M =
array([[133, 128, 128, 124, 135, 131, 121, 114, 128, 140],
       [125, 129, 130, 133, 136, 125, 123, 123, 118, 116],
       [129, 133, 125, 107, 104, 144, 143, 112, 128, 100],
       [136, 128, 127, 121, 137, 133, 119, 104, 128, 143],
       [134, 144, 132, 137, 119, 108, 117, 119, 122, 120],
       [134, 127, 128, 125, 138, 130, 119, 111, 128, 143],
       [133, 130, 127, 114, 123, 139, 129, 105, 128, 126],
       [133, 128, 128, 125, 135, 130, 121, 114, 128, 139],
       [137, 148, 134, 138, 116, 103, 115, 117, 121, 120],
       [120, 121, 130, 132, 147, 134, 125, 124, 114, 112],
       [122, 124, 130, 134, 145, 131, 123, 122, 113, 111],
       [135, 143, 132, 134, 117, 110, 120, 121, 126, 125]])
Find the second largest entry.
147
Find the first entry in the row that holds the smallest entry.
129
Find the entry directly above the smallest entry.
116
The entry directly below the largest entry: 121
The largest entry in the last row -> 143
Find the bottom-right entry.
125
Find the 3rd-last entry, reading row by row.
121
Find the largest entry in the first row.
140
The 2nd entry on the main diagonal: 129
Find the third entry on the diagonal from the top-right corner.
112
Find the second entry on the diagonal from the top-right corner.
118
Find the fifth entry, reading row by row.
135
Find the 4th entry, reading row by row.
124
The last entry of the largest entry's row -> 120
Find the last entry of the smallest entry's row.
100
The entry in the top-left corner is 133
The smallest entry in the first column: 120
Find the fourth-last entry, reading row by row.
120
The bottom-left entry is 135
Find the second entry in reading order.
128
The smallest entry in the first row -> 114
The largest entry: 148
The second-last entry, reading row by row is 126
The third largest entry is 145
The entry just left of the smallest entry is 128
Find the smallest entry in the last row.
110
Find the third entry on the main diagonal.
125

[[131 130 121 137 147 150 139 136 149 134 136]
 [139 139 146 147 139 142 134 136 131 145 148]
 [127 127 109 126 145 146 141 136 155 125 124]
 [131 131 144 136 125 124 123 127 114 136 138]
 [137 136 140 145 139 143 133 134 134 142 144]
 [125 125 118 132 137 141 130 128 138 129 130]]
Read off the top-right entry.
136
The 2nd entry on the diagonal from the top-right corner is 145
The entry directly below the largest entry: 114
Read off the 2nd entry, reading row by row.
130
The top entry of the column that holds the largest entry is 149
The 1st entry in reading order -> 131
The entry just left of the smallest entry -> 127
Read off the smallest entry in the last row.
118
Read off the largest entry in the last column.
148
The last entry, reading row by row: 130
The 5th-last entry, reading row by row is 130
Read off the bottom-left entry.
125
The 3rd entry, reading row by row -> 121
The entry directly below the smallest entry: 144
The entry just left of 150 -> 147
Read off the 2nd entry on the main diagonal.
139
Read off the first entry of the largest entry's row.
127
Read off the 3rd entry on the main diagonal.
109
The largest entry in the first column is 139
Read off the entry just left of the largest entry.
136
Read off the entry directly above the smallest entry.
146
Read off the entry just left of 114.
127

Read these off the row that follows.
1) The 1st entry from the right?
2) The first entry?
3) The 3rd entry from the right?
array([146, 109, 152, 117, 114, 150])
1) 150
2) 146
3) 117
